These are the activations of a small neural network, seen along a few directions. Each row is one input.
Each table varies a few parts of the input and shows all the possible inputs, shuffled.
A made-up example of a description, with smaller parts first: one of 3 separate values, together with either a single point or one of 9 places around a ring or (one of 6 places along a line, together with one of 8 places around a ring).
Shared parts are said once, and a part with two or three values counts as separate values.

Other details of the inputs vary at random and push rows far along two fixed directions, the same in every table; ignore that.

Rows:
R1: [ 45  32 -41  18 -36 -26  -2   8 -27 -19 -25  12  11  54]
R2: [-21 -42  18  59  14  27 -31  -7 -28   2 -34 -12 -46  25]
R3: [-18 -24  29  51  -7  -9 -14  -1 -30 -13 -31   4 -31  24]
R4: [ -6 -37 -21  32  11  15 -16  -8  -7   1 -19 -15 -30  17]
R5: [ 52  90 -60 -16 -39 -29  24  -5  11  16  -7  11  22  26]
R6: [ 61  47 -47  -1 -52 -42  13  23   0 -20  -3   1  32  37]
R7: [ 17  27 -15  14  -9  -5  -7 -25   2  -6 -19  -3   0   3]
R8: [ 52  59 -32   9 -24 -19  11 -22  11   3 -11   9  19  36]
R9: [-23 -28  -5  75  -3  -1 -32 -23 -17 -14 -29 -26 -44  -9]
R10: [-14 -40  32 -37  14  29  17   4  33  -7  33  -4  21 -68]
R11: [-40 -45  49 -44   5  14   6  34  -3 -21  17  12  10 -38]
R12: [ 33  54 -63  25 -35 -29   8 -11   9   9  -6  -9  -6  13]
R13: [  3 -35  -4  55   5  21 -19  -2  -8  -8 -24 -40 -22   3]
R14: [ -5   2 -30  10   1  -2  -6 -14   2  10 -22 -15 -22  -1]
R15: [-54 -28  52 -36  31  11   5   1   8   0  43  10  14 -46]
R16: [  4   7  33 -95  28   8  30  23  22   0  55  16  51 -30]
R17: [-35 -33  -4  51   6   6 -43 -13 -24  18 -45  -9 -55  17]
R18: [-55 -66  77 -23  30  -4   3  12 -10 -22  37  11   8 -37]
R19: [  8   3  21 -63   0  12  32   6  54 -13  46   7  44 -70]
R20: [ -7 -12  14  23  13   6 -15 -11 -19   6   4   2  -4  29]
R21: [ 12  51 -32  27 -26 -12  -9  -6  -6  21 -28   9 -11  34]
R22: [-28 -51 -15  78  10  14 -25  -6 -19  -3 -41 -49 -59  -2]
R23: [ 35  64 -21  11 -18 -17   7  -9  -7  17 -14  21   4  23]
R24: [-39 -56  32  39   2  -5 -31   8 -44 -19  -4 -11 -28  37]
R25: [  6 -22 -12  37   1  13  -5  -4 -13   1 -17 -16 -10  22]
R26: [ 66  91 -23 -28 -29 -24  17  -9  18  13  -1  33  38  40]
R27: [-25 -50  49 -36  10   9  19   9  13 -33  26  16  25 -60]
R28: [-16 -30   5  38  13  21 -26   3 -18  12 -23  -6 -44  21]
R29: [-30 -61  10  80  12  29 -31 -27 -20 -11 -36 -23 -44  22]
R30: [ -8 -44 -16  72   9  15 -26  -3 -14  -4 -27 -42 -47   9]
R31: [ 11  -5  26 -59  -9 -14  30  25  32 -30  46  14  51 -63]
R32: [ 65  80 -66 -21 -22 -25  29   7   8  18 -10   6  19  35]
R33: [-14   2  -6  23  17   3  -8  -1 -22  15 -11   1 -19  38]
R34: [-13 -13  40 -52  11  28  10   5  15   4  26  25  20 -45]
R35: [ -7  14  16 -87  23  14  28  27  22   8  28  19  26 -50]
R36: [ 64  78 -42 -32  -7 -32  22  12   5  28  13  24  31  63]
R37: [ 52  76  -9 -21 -14 -25   9 -18   6  16  14  28  35  51]
R38: [-62 -38  36 -47  38  15 -10   5   8   6  25  -5   3 -46]
R39: [-37   9  27 -79  17  -2  24  10  25  18  46  15  39 -44]
R40: [-29 -27   3 -47   9  14  17   5  32   1  27 -23   0 -73]
Each input here is: one of 4 places along a line, together with either one of 2 separate values or one of 8 places around a ring.
Changing only the place on the line of 4 turns R31 into R3. The same change can be made to R19. Which row results? -> R26
Changing only the place on the line of 4 turns R32 into R33. The same change can be made to R4. Which row results? -> R36
Change only the place on the line of 4 in R7. List by row number the other rows that result. -> R9, R15, R23
Change only the choice among 2 separate values in R11. List by row number the other rows that result. -> R3
Change only the choice among 2 separate values in R24. List by row number the other rows that result. -> R18

Rows:
R41: [-49 -57  38  59  11  16 -47 -31 -25 -23 -14 -14 -36  16]
R42: [ 63  80 -52  40 -45 -22  -1 -30  -4  18 -41   1  -6  50]
R43: [-15 -48  38 -62   8   8  25  32  26 -15  46  -8  28 -41]
R44: [  52   68  -35 -115    8    1   50   23   53   25   38   15   60  -36]
R45: [-18 -12 -25  19   4  -1  -9   1  -5  14 -17 -12 -30  -1]
R46: [ 37  -7 -31  18 -11   9   5   1  -6  -7  -9  -9  -1  26]
R47: [ 43  89 -51  29 -27 -48 -11 -10 -26  29 -28  18  -1  85]
R48: [  52   71  -34 -122   -1    2   58   29   51   28   52   21   55  -53]
R49: [ 53  48 -31 -98 -13   3  51  38  42   2  35  14  64 -43]
R50: [-49 -27  49 -55  12   8   7  -5  17 -21  37  16  25 -57]
R51: [ 15  14   6  23 -11  -7 -11 -25  -2  -3 -11   0  -3  32]
R52: [-23 -11  16  20  27   7 -13  11 -47   7 -14  16 -20  41]
R53: [-41 -69  14  81  11  30 -32 -16 -12 -31 -38 -35 -40 -23]
R54: [-30 -46  25 -66  11   6  22  35  20 -25  46   4  29 -49]
R55: [ 57  55 -65  45 -51 -41  -1  14 -28   0 -33 -11  -2  78]
R56: [-31 -43  37 -41   2  -6  23  12  17 -26  31   0  22 -74]
R57: [-52 -40  29 -58  34  10   5  17   7   5  29  -5   6 -56]
R58: [-66 -69  15  53  34  15 -41  -5 -39  -9 -23 -28 -56  15]
R59: [  3 -14 -11  50  -7   7  -9  -6   2 -20 -23 -14 -16 -26]
R60: [ 67  78 -66  48 -22 -22  -2 -34  -9  39 -29   7 -12  91]
R61: [ 12  -9 -18  20  28  16  -6 -12  -7  17  -8 -16 -16  23]
R62: [-68 -22  38 -50  26  12   8   7  12  10  26   4   7 -62]
R63: [  43   39   17 -115   -5  -14   59   51   16   -3   51   53   66   -4]
R64: [-61 -58  12  59  31  35 -41 -22  -1  12 -32 -29 -61 -15]
R65: [  51   72   -2 -108   -9   -8   55   -6   50    9   59   35   81  -42]
R66: [-39 -80  43  79   8   7 -38 -13 -19 -30 -19 -23 -36   5]
R67: [ 87  71 -56  61 -43 -26  10 -19 -12  -1 -31  -1  16  70]
R68: [-47 -27  41 -48  37  29  -1   7  22   6  34   5  12 -48]
R69: [ 67  75 -58  37 -17 -40   0  -1 -25  32 -18  -7  -3  95]
R70: [ 96  62 -63  30 -43 -29   7   4 -14   8 -31  -5   2  93]
R71: [-70 -63  10  72  20  34 -44 -25 -12  14 -41 -28 -76 -18]
R72: [ 37   3 -36  15 -22   7   0  12  -2  -5 -14 -14 -11   2]
R73: [-30 -43  15 -58   4  14  13  34  28 -25  35  -7  14 -78]
R74: [-66 -59  20  81   3  16 -37 -31 -12 -15 -33 -19 -64 -17]
R75: [-47 -85  61  69  17   5 -43  -2 -38 -26 -32  18 -30  23]
R76: [ 37  56 -10 -91 -22 -20  58  29  44 -12  53  28  74 -72]
R77: [  8 -19  18  37  -8   1  -5  -9  -3 -17  -6 -10   2  13]
R78: [-52 -27  48 -46   9   5  12  -6  18 -11  31  10  14 -70]
R79: [ 83  81 -58  38 -13 -33   1 -11 -23  34 -31  -7  -7 100]
R80: [-50 -24  65 -55  31  28   4  11 -19  12  26  27  11 -24]
R81: [ 59  91 -52  38 -17 -45 -10 -14 -22  34 -16  15   5  93]
R82: [-48 -76  32  82   7  -1 -46 -16 -28 -32 -28 -20 -38   0]
R83: [-35 -29  76 -59  11  14  -3   8  -3  -7  28  37  26 -29]
R84: [-29   6 -12  16  -4   2  -7  -7   7  18 -20  -7 -33  -7]
R85: [ -7   5   2  27  -3  14 -11 -23  12  -9 -17 -10 -17  -7]
Changing only one part turns R66 into R41. The same change can be made to R77. Which row results? -> R51
Changing only one part turns R55 into R62. The same change can be made to R72. Which row results? -> R71
Describe the family of inputs behind these rows. -> one of 5 places around a ring, together with either a single point or one of 8 places around a ring
Which other rows agree with R69 in the place on the ring of 5? List them by row number. -> R44, R45, R48, R52, R57, R58, R61, R79

Rows:
R86: [-35 -40   5  53  11  22 -25 -21   9 -10 -25 -26 -40 -27]
R87: [ 73  81 -71  26 -46 -36  10 -15  -1   2 -25 -10  15  38]
R88: [-40 -10  -1 -50  23  31  12   9  23  19  12  -3  -6 -67]
R89: [ 32  77 -35   3  -7 -43  -1 -10 -19  42  -8  16  -1  78]
R90: [ 14   4 -16 -44 -10   0  28  21  29  -4  31  -5  25 -52]
R91: [-12   1  33   7   4  -2  -4  -6 -12   0   3  16   4  14]
R92: [  2  -6  25 -68   2  -1  16  33   6  -7  31  22  36  -9]
R93: [-14 -14 -18  63 -14   0 -24 -24   2 -13 -29 -23 -31  -1]
R94: [ 23  26  13 -70   9 -10  30  26   8  -1  37  29  54   4]
R95: [-37 -38  52 -58  37  24  10  13  10  -4  44  16  27 -32]
R96: [  8  27  32 -45  -4 -12  18   6   8  -8  29  35  37 -14]
R97: [  2 -11  -1  46  -9 -16 -18  -5 -37 -13 -25   9 -24  60]
R98: [ -74 -105   24   69   27   45  -46  -25   -2   -6  -29  -41  -66  -39]
R99: [ 57  66 -18  14 -36 -50   6  -2 -19   2 -17  28  21  67]
R100: [  1 -26 -25  54 -11   8 -15   6 -12  -5 -29 -35 -35  10]
R101: [-12 -43 -12  51  14  20 -13  -2  -8  -8 -26 -32 -40 -10]
R102: [ 26  13 -39  30 -13   6  -2 -14   2  13 -26 -20 -16  19]
R103: [-16  -3  50 -82  22  13  17  13  14   1  52  24  40 -38]
Describe the family of inputs behind these rows. -> one of 2 separate values, together with either a single point or one of 8 places around a ring
Which other rows agree with R93 in the choice among 2 separate values? List them by row number. -> R86, R87, R88, R90, R98, R100, R101, R102

Rows:
R104: [-20  14  29 -97  33  21  33  -3  40  22  57  13  39 -71]
R105: [ 10  19  17 -21   5 -15   7   6  -8   9  16  18  13  36]
R106: [ 35  47 -26 -69  -8 -11  31  16  17  31  28  11  31  -7]
R107: [ -62 -120   63   -6   39   49   -9   18   -5  -32   29  -27   -8  -70]
R108: [  0 -33 -13 104   2   8 -47   3 -53   1 -59 -24 -57  87]
R109: [ 42  20 -15   3 -22 -21  11   7   2 -27   4  16  24  14]
R110: [-37 -50  23 -58  33  41  21   9  44  -9  27  -7  14 -91]
R111: [ 19  65 -28 -23 -10 -26  12  -9   0  26   1  13  18  42]
R112: [-11 -19 -22  10  -3  14   0   3  10  -3   3 -14 -12 -15]
R113: [ 18  52  -8  -8 -26 -25   9 -11   4  10   6  18  16   7]
R114: [  7  23 -21 -61   9  16  12  12  24  22  11   5   9 -24]
R115: [ 49  21 -53  62 -19 -25  -4   4 -21   1 -41 -14 -19  61]
R116: [-14 -34   6  56  -7 -14 -15  -8 -18 -27 -29 -20 -22   5]
R117: [ -8   3  -8  79   0 -15 -35 -19 -42   8 -40 -10 -44  78]
R118: [-55 -56  41  40  17  15 -30 -10 -24 -21 -25   6 -23 -10]
R119: [ 65  81 -40 -21 -45 -38  22   3  19   3   3   7  38  12]
R120: [-64 -93  34  19  36  35 -25  16 -18  -8  -2 -24 -46 -26]
R121: [  1  43  10 -43   3   2  15  -7  32  14  20  18  29 -38]
R122: [ 39  44 -28  17 -28 -11   4 -19  15  -3 -10  -3   2   0]
R123: [-14 -28  41  20  -8  -2 -13 -13 -18 -17   1  17  -2  10]
Describe the family of inputs behind these rows. -> one of 4 places along a line, together with one of 5 places around a ring
Changing only the place on the line of 4 turns R116 into R109. The same change can be made to R117. Which row results? -> R105
Change only the place on the ring of 5 in R122. List by row number the other rows that result. -> R104, R110, R114, R121
Change only the place on the line of 4 in R108. List by row number the other rows that result. -> R106, R114, R120
A walk changes only the place on the line of 4. It starts at R123 and steps to R118. List the rest of the walk in order. -> R113, R121
